These are the activations of a small neural network, seen along a few directions. Each row is one input.
In each table, some parts of the input vary, and every possible input appears once, in random order.
A made-up example of a description, with smaller parts first: values(2) and (point or ring(9) or (line(6) and ring(8))).
Shared parts are said once, and a part with two or three values counts as separate values.

Rows:
R1: [ 39  13   1  -2 -41 -17 -22 -26 -58  17  27 -48  19 -71  14 -26  50 -22]
R2: [-18  14  51  30  10  -5  -3 -51 -19 107  11  -8  -9  -7  72 -43 -35  14]
R3: [ 18  31 -32  44  25 -34 -13 -44 -45  28 -11  20 -20  36  68  12 -47   7]
R4: [  0  55 -17   0  66 -73 -37  85 -25 -22 -21  77  33  49  22   4 -16 -22]
R5: [ 50  34 -38  22  -2 -35 -22 -17 -77 -52  -6  -8  -8   3  27   0 -24 -23]
R6: [-38 -43 -14 -47  36  41   4  26  76 -45  -2  75 -34  34 -63  35   1  -5]
R7: [ 45  22  26  49  -5 -29 -12  -9 -14  63   1 -29  23 -10  54 -45 -10 -13]
R8: [ 37  16   8  15 -12 -38 -10  27 -53  40  26 -40  20 -29  47 -50   9   8]
R9: [ 53   6  39  39 -32 -32  -7   7 -50  -1   1 -39  21 -55  38 -26  24 -23]
R10: [-30 -48  61 -30   7  26  81  35 114   1 -33  -7  25   4 -57  -9  20  40]
R11: [ 13   5  32  54   1 -35  -8 -26 -31  93   7 -12   5 -12  52 -27 -14  25]
R12: [ 42  57 -45  50  12 -27  -5  -6 -42   4 -31  -3 -22  26  52  -6 -58 -32]
R13: [-91 -19 -25 -36   4  74 -47  22  25 -31  48  78 -60  29 -64  38  17 -50]
R14: [ 23 -24 -24 -25  -4  51  50 -15  59 -69 -44 -16  -6  22 -47  55 -10  53]
R15: [ 55  42 -64  -7 -20 -18 -40 -49 -60 -45  14  -9  -7 -22  17  16   0 -34]
R16: [ -5  15  56   4  29 -82 -38 109 -24  44  -7  24  54   7   3 -13   3 -18]
R17: [ -7  53  -9  31  35  -8  -5 -68 -14  37 -17  23 -45  28  88   6 -73 -10]
R18: [-22 -51   6 -39 -62  71  30 -38  17 -33  14 -77  30 -54 -52   1  73  26]
R19: [ 42  44 -50  34  -2 -33 -20  18 -59 -29  -9  -6  -5   4  60   8 -45 -18]
R20: [ -2 -26  26  -8 -17  48  76   1  73  -4 -18 -60  22 -28 -67  -9  37  63]
R21: [ -8 -44  -3 -57  33  12  50  12  97 -54 -50  32 -14  52 -51  37 -12  47]
R22: [-117  -53   28  -22  -31   44  -29   21   42   18   84   48  -12  -11
  -76    0   48  -41]
R23: [ -3 -31 -56 -64 -45  75   7 -48  -9 -85  -8 -41 -17   7 -52  42  28  29]
R24: [-75 -69  42 -36  15  24  19  36  77  19  25  26   5  -2 -83  -1  33  -2]
Changing only one part turns R18 into R23. The same change can be made to R24. Which row results?
> R6
What is each input in this table made of?
> values(2) and (point or line(5) or line(6))
Change only the values(2) part in R3. List by row number the other rows that result.
> R11

Rows:
R25: [-54 -14   3 -26   9  28 -31  39  25 -27  24  56 -18  15 -48  25   7 -35]
R26: [-20 -24  43  -2  -1  -4  12   1  34  41  13  -3   6  -9  -4 -12   8  10]
R27: [ -2 -24  42  -2 -11  16  47  -9  47  23 -28 -50  18 -16 -15 -16  12  52]
R28: [-55 -19  13 -16   6  19 -30  30  22  -5  28  37  -1  -4 -39   4  18 -35]
R29: [  5  27 -71 -19  20  12 -23 -32 -29 -55  -4  45 -45  46  16  36 -31 -19]
R30: [ 27  52  11  58  24 -69 -26  -2 -55  73   8   8   4   9  96 -27 -40 -30]
R31: [-22 -18   1 -18  31  18  36   3  47 -18 -28  21   5  37 -22  20 -14  41]
R32: [ 10  57  23  63  11 -66 -63  27 -71  69  27  25  13 -15  83 -35 -22 -62]
R33: [-26 -30  50   3 -46  23 -12  19  20  32  26 -25  14 -54 -35 -22  43  -8]
R34: [-14 -33  38  -5 -24  21  26 -12  36  36  11 -40  10 -36 -22 -16  29  18]
R35: [ -1 -28  39 -13 -18   3  40   3  37  24 -14 -41  17 -34 -25 -17  29  28]
R36: [-17 -20   1 -26  25   6  23  17  42 -15  -8  29   5  19 -30  18   1  16]
R37: [ -3 -19  45   7  17  -8  41   9  41  27 -21 -18  15  10   5  -3  -8  42]
R38: [-23 -15 -14 -28  26  11  16  25  54 -30 -16  35 -11  40 -38  20 -10   3]
R39: [ -5 -20  38  -1   9 -22  27  23  34  32 -11 -11  16  -4  -4 -13   5   6]
R40: [  5  29 -71 -19  15   2 -38  -1 -44 -62  10  48 -35  39  10  37 -20 -30]
R41: [-15 -34  39  -3 -33  18   8  15  21  29  17 -32  23 -37 -27 -25  42  15]
R42: [ -9  32 -60 -14  10  18 -65  -1 -43 -56  20  59 -36  21   6  31 -16 -52]
R43: [-35 -20   5 -24  15  26  10   2  38   1   7  25  -9  23 -33  10   2   1]
R44: [ 27  29 -69 -19  26  -3 -13 -11 -27 -65 -28  42 -37  53  17  36 -38  -9]
R45: [ 44  55  15  63  47 -72  -3  -1 -49  58 -29   1  12  26 100 -22 -53   8]
R46: [ 53   4 -28   3 -70  18   4 -50 -54 -32  10 -87  12 -66  -4 -17  38  10]
R47: [ 74   2 -30   3 -54  14  32 -56 -40 -35 -24 -92  13 -51   3 -13  22  27]
R48: [-35 -23  53   5 -11   0 -23  30  12  36  30  14  15 -31 -16 -16  23 -23]
R49: [-40 -20 -10 -24  22  26   3   2  46 -22   9  47 -21  29 -45  25  -8   4]
R50: [ 42   5 -19  12 -74  38 -22 -45 -57 -24  19 -74  12 -79  -6 -20  38 -12]
R51: [-36 -21   2 -22  10  11  -2  30  25 -12  25  36   5  12 -37  16  14  -5]
R52: [ 47  54  15  56  31 -90 -12  16 -56  56 -17   7  10  10  93 -28 -40 -21]
R53: [-45 -18  -8 -26  19  13  -9  27  29 -32  20  52 -10  22 -53  22  10  -8]
R54: [ 22  34 -70 -11  36   6  -2 -24 -18 -65 -39  27 -35  68  28  44 -51  15]
R55: [ 59   0 -31   6 -63  33  18 -74 -38 -20   0 -86   3 -53   3 -15  23  19]
R56: [  72    7  -26   11  -51   21   41  -68  -27  -35  -38 -102    8  -34
   10   -8    5   50]
R57: [ 23  49   9  56  23 -75 -38  25 -75  64  15  20  16   3  86 -30 -25 -40]
R58: [-24 -21  39   0 -10 -13  -4  33  15  38  20  -1  18 -12 -18 -14  24  -5]
R59: [-29 -14 -17 -25  36  21  30   8  59 -30 -33  27 -11  54 -33  27 -21  29]
What is each input in this table made of?
> line(5) and (values(3) or line(4))
Changing only the line(5) part turns R56 into R46. The same change can be made to R37. Which row results?
> R58
Change only the values(3) part in R40. List by row number the other rows that result.
> R46, R57
A walk changes only the line(5) part. It starts at R45 and steps to R52. List the rest of the walk in order.
> R30, R57, R32

Rows:
R60: [-36  -7  10  -3  22  -5 -18  17  13  16  13  35  -5  15   2   2  -4 -18]
R61: [-22 -40  25 -16 -34  27  20   3  37  14  23 -30  19 -40 -54 -11  52   6]
R62: [-22 -20  16 -14  21  -1   9  32  40   3  -3  29  -6  24 -20   9  -4   7]
R63: [-11   5 -21  -5  21  -1 -12  12  -3 -26   2  30  -8  22  -4  12 -11 -10]
R64: [-40 -16  14 -21  12   1 -11  25  28  10  21  33  -5  13 -17   6   6  -9]
R65: [  0 -23 -14 -28 -23  49  21 -30  25 -39 -11 -21  -9 -11 -42  18  15  27]
R66: [ 58  40   0  47 -13 -41 -21 -25 -83  26  -5 -40  14 -29  85 -26 -20   0]
R67: [-38 -29  20 -28   2  13  -5  28  39   4  20  22  -3  10 -42   4  19  -7]
R68: [-21   8  11  10  10 -20 -22  14   1  20  15  26  -2  15  14  -7 -12 -23]
R69: [  9  31 -14  22  11 -20 -16  -7 -38   3 -10  11  -2  15  36   1 -23  -5]
R70: [ 26  36 -36  18   7 -13 -12 -29 -46 -10 -14   6 -19  17  44   8 -28  -8]
R71: [ 10 -28 -22 -23 -38  44  32 -33  16 -37   3 -43   1 -28 -46   4  32  21]
R72: [-27 -18   3 -26 -10  35  11   2  33 -29 -13  -4  -2   0 -42  15  11  18]
R73: [-11 -37   0 -21 -29  42  26 -14  30 -18   5 -43  14 -27 -47   6  35  29]
R74: [ 59  31  26  48 -10 -61  -9 -12 -59  55  -7 -39  20 -29  78 -38 -15   3]
R75: [-20  -8 -11 -19  13  14  -5  16  13 -25   0  29  -9  24 -15  18  -8   6]
R76: [ 40  43 -16  34  -3 -34 -19  -1 -57  14  -2 -22  11  -4  50 -17 -14 -12]
R77: [  1  23  13  32  12 -26 -21  11 -29  30  11  25  -1   0  26 -12 -12 -23]
R78: [ -2  -2 -41 -25   8  14   2  -3   6 -45  -6  18 -21  19 -17  22  -9 -12]
R79: [ 18  26 -37   4  10  -6 -14 -20 -26 -20  -7  17 -20  23  30  22 -26  -6]
R80: [  4  10 -36  -9  17   9  -9 -14 -12 -31  -7  29 -25  28  10  23 -19  -1]
R81: [  5  23 -17  12  13 -12 -17   7 -22 -15  -1  25  -3  19  17   9 -19 -12]
R82: [-23 -39  30 -20  -2  29  33   0  55   5  -3 -15  12 -13 -40   0  20  27]
R83: [-30 -33  29 -22 -20  28  11   7  43   4  16  -7  11 -26 -54  -7  36   3]
R84: [ 53  41 -31  34  -8 -17 -16 -20 -58   2 -15 -25 -10   6  57  -8 -27 -11]
R85: [ 48  34  22  53 -18 -53 -25 -10 -71  55   6 -35  19 -45  73 -40  -8 -23]
R86: [ -3  -8 -34 -36  -2  20   9  -7  10 -43  -4   9 -15  14 -34  20   7  -6]
R87: [-15 -43  27 -17 -20  24  42  -6  47  16   5 -37  22 -27 -41  -7  38  33]
R88: [-25 -29  19 -28  14   6  17  25  47   2   2  16   0  19 -37   6  10   9]
R89: [ 35  27  20  47  11 -33  -7  10 -31  45  -9 -10  12   0  53 -26 -24   1]
R90: [ 18  28  15  42   3 -31 -23   4 -40  52   8 -12  12 -14  55 -26 -16 -20]
R91: [-31 -26  28 -25   3  16  26   8  55   3  -5  -1   5  -2 -36   5  15  23]
R92: [-16 -26  -1 -26 -20  36  19  -4  34 -31  -6 -23  10 -16 -55   7  26  13]
R93: [ 83  51 -22  44 -24 -42 -18 -38 -93  12 -13 -45  -2 -28  84 -17 -14 -10]
R94: [ -5 -14 -23 -28 -11  40  16 -18  25 -53  -9  -7 -16  -5 -42  20   6   9]
R95: [-14  -4   6   2  34 -13   4  21  18   7   0  35  -3  21   1   2 -10  -7]
R96: [-24 -20  -8 -33   1  20   3  15  27 -31   0  11  -4  21 -42  13   8   3]
R97: [  2  15   9  17  24 -29  -2  17   1  20  -4  26   3  16  20   1 -15  -8]
R98: [ 11  24   9  27  23 -37   0   5 -20  27  -1  17   4  10  34 -15 -19  -8]
R99: [-44 -27  32 -20  -9  29   4  13  45   7   4   7   0 -10 -42   4  20   4]
Changing only one part turns R89 into R90. The same change can be made to R95. Which row results?
> R60
What is each input in this table made of?
> line(4) and line(10)
Change only the line(4) part in R99. List by row number the other rows that result.
> R72, R91, R94

Rows:
R100: [ 26  43 -65  -7  21 -17 -35 -16 -49 -55   3  49 -43  32  21  21 -32 -38]
R101: [-44 -51 -25 -62   2  62  33  -5  72 -60  -3  15 -17  27 -90  45  28  34]
R102: [ 12   4  40  27 -26  -9   5  10  -3  43  -8 -51  33 -41   9 -35  15   9]
R103: [-31 -29  71  18 -32   2  -3  11  22  56  27 -28  24 -60 -18 -25  34  -5]
R104: [-33  14  17   3  44 -31 -16  52  15  11  -2  57   1  36   8  -2 -26 -25]
R105: [-20   4  25  10  29 -22  -5  32   6  28  12  26  17  15   7 -11   0   6]
R106: [  1  29   0  16  48 -32  -2  13   1  16 -24  54 -21  52  36   8 -48 -12]
R107: [-44 -45 -28 -66  23  52  27  14  83 -79  -9  40 -33  39 -92  51   8  10]
R108: [ 29  33 -57  -7   4  -1 -27 -34 -64 -38  13  16 -25  15  29  16 -16 -13]
R109: [ -2  27 -22  -4  32 -30 -29  25 -28 -27 -11  53 -12  41  22  20 -31 -24]
R110: [-30 -30  49  14 -12   2   2  24  23  59  29  -5  20 -30 -22 -23  31 -19]
R111: [ 10  23 -33  -3  14 -24 -19   7 -28  -7  -3  16   0  22  29  11 -17 -15]
R112: [ 48  28 -56  13 -27   1 -16 -50 -63 -36   6 -34 -12 -14  34  -6  -7 -13]
R113: [ 41  16   3  19 -33 -15   4 -17 -45  -2 -11 -48  18 -40  26 -13   8   5]
R114: [ 61  28 -41  23 -44   1 -10 -56 -64 -36   0 -56  -7 -49  33  -8  -3  -7]
R115: [ -1  -3  36  24  -7 -12   3  20  -3  39   5 -19  26  -8   6 -23  10  15]
R116: [ -8 -52  -3 -45 -51  79  47 -29  71 -56 -17 -62   3 -40 -88  12  47  48]
R117: [  9  16  -2  15  40 -36   9  -8  -2  27 -12  24  -6  33  43   3 -35   7]
R118: [ 34  14 -11  13 -17  -9   0  -5 -47   4  -6 -27  12  -6  25  -6   4   3]
R119: [ 45  14  24  29 -20 -11  15 -31 -20  46 -27 -59  17 -27  49 -27 -10  26]
R120: [-59 -19  36   3  14   0 -20  33  37  46  33  33  10  -4 -11  -5  12 -24]
R121: [-58 -14  42  -9  28  -5 -26  51  38  35  29  65  -4  10 -14  -2   1 -38]
R122: [-19 -64 -10 -50 -32  73  45 -20  68 -58  -8 -29  -6  -7 -89  22  43  51]
R123: [ 33  14  10  24   3 -16  20 -21 -18  43 -18 -29   7   6  46 -21 -16  17]
Changing only one part turns R109 into R111. The same change can be made to R104. Which row results?
> R105
What is each input in this table made of?
> line(4) and (point or line(5))
Change only the line(4) part in R106. List by row number the other rows that result.
> R117, R119, R123
Change only the line(5) part in R113. List by row number the other rows that result.
> R102, R103, R114, R119
List by row number the other rows that have the line(4) part in common with R115.
> R110, R112, R118, R122, R123

Rows:
R124: [ 73  47  32  71 -11 -79 -11 -23 -89  86   2 -52  30 -44 111 -56 -13  -9]
R125: [ 82  56   7  70 -11 -64  -6 -41 -87  45 -26 -58  17 -28 107 -38 -34   6]
R126: [-22  22 -66 -28  64  -9 -27  21   0 -67  -8  98 -45  91   2  50 -52 -28]
R127: [-41  18 -31 -17  77  -9 -15  38  33 -32 -18 109 -44  98   1  43 -59 -20]
R128: [ 104   65  -34   68  -26  -51  -13  -44 -117   22  -11  -70   18  -35
  104  -32  -20    0]
R129: [-45  22 -48 -22  55  -4 -47  22   0 -42  11 108 -48  77   2  44 -44 -48]
R130: [ -37  -82   33  -52  -44   77   62   -9  100  -31  -18  -50    6  -22
 -110    7   51   60]
R131: [ -51  -88   56  -48  -35   56   58    3  106    5   13  -43   27  -43
 -105   -5   68   44]
R132: [-55  10  -7 -20  79 -19 -21  58  31  11   8 112 -24  81   5  32 -34 -26]
R133: [ -20  -62   -8  -58  -53   83   59  -19   71  -60   -4  -61   13  -31
 -114   13   63   51]
R134: [  73   56   25   79  -25  -65  -32  -10 -107   73    6  -54   33  -56
  103  -55   -8  -20]
R135: [  79   68  -17   67  -33  -53  -34  -45 -112   43    7  -62    9  -50
  109  -41  -18  -31]
R136: [-58  18 -13  -9  68 -16 -44  53  11 -13  10 114 -23  70  -1  33 -37 -38]
R137: [ -47  -80   55  -42  -46   62   37   11   87   -9   14  -40   26  -58
 -108   -3   69   30]
R138: [ -37  -70   16  -59  -59   92   35  -14   72  -29   14  -51    5  -50
 -106    9   70   29]
Changing only one part turns R132 into R124. The same change can be made to R129. Which row results?
> R135
What is each input in this table made of?
> values(3) and ring(5)
Change only the values(3) part in R134. List by row number the other rows that result.
> R136, R137
Change only the values(3) part in R133. List by row number the other rows that result.
> R126, R128

Rows:
R139: [ -5  11 -33  -5  10  -6 -26   6 -25 -15  11  29 -18  25   8   7 -12 -33]
R140: [ 35   3   9  10 -32   7  10 -23 -31  -1 -11 -43  11 -29  11 -12  13  32]
R141: [ -3   9 -43  -4   0  17 -20 -21 -10 -33  15  16 -22  12   1  24 -11 -15]
R142: [ 26  17  13  15 -21 -29  -4  14 -38  29   8 -17  13 -17  15 -27  17 -14]
R143: [ -3   4  45  28  29 -39   1  24  -6  74  -1   2  24   7  47 -30 -12   5]
R144: [-23  16   4  14  46 -33  -8  20   8  13 -10  55 -13  56  22   3 -39 -10]
R145: [ 18  23 -47  -4  -8  17  -4 -22 -20 -66 -10  -6 -13   7  -8  17 -14   2]
R146: [ 17   4  -1  14 -26  -4  -8 -26 -18  17  20 -39   6 -33  22 -14   9  -9]
R147: [ 19   7 -49 -15   1  17  16 -30   9 -63 -20 -18 -13   8 -11  22 -17   7]
R148: [-44 -62  47 -26 -19  43  36  15  82  24  23 -21  21 -33 -75  -8  51  19]
R149: [-72 -63  15 -61   4  52  16  25  76 -29   8  35 -10  27 -90  22  29  17]
R150: [ 43 -10  -4   0 -18  -2  30 -24  -6  -8 -14 -52  18 -36   6  -4  16  29]
R151: [  6  16  46  30   3 -27 -13  18 -17  58  -6   4   9 -16  36 -22  -5  -9]
R152: [-15  24  -1   5  32 -11 -27  25  -5   1 -12  53 -14  21  18  22 -25 -20]
What is each input in this table made of?
> values(2) and (point or line(6))
Changing only the values(2) part turns R139 into R142. The same change can be made to R149. Which row results?
> R148
A walk changes only the line(6) part. It starts at R143 and steps to R151. List the rest of the walk in order.
> R142, R146, R140, R150
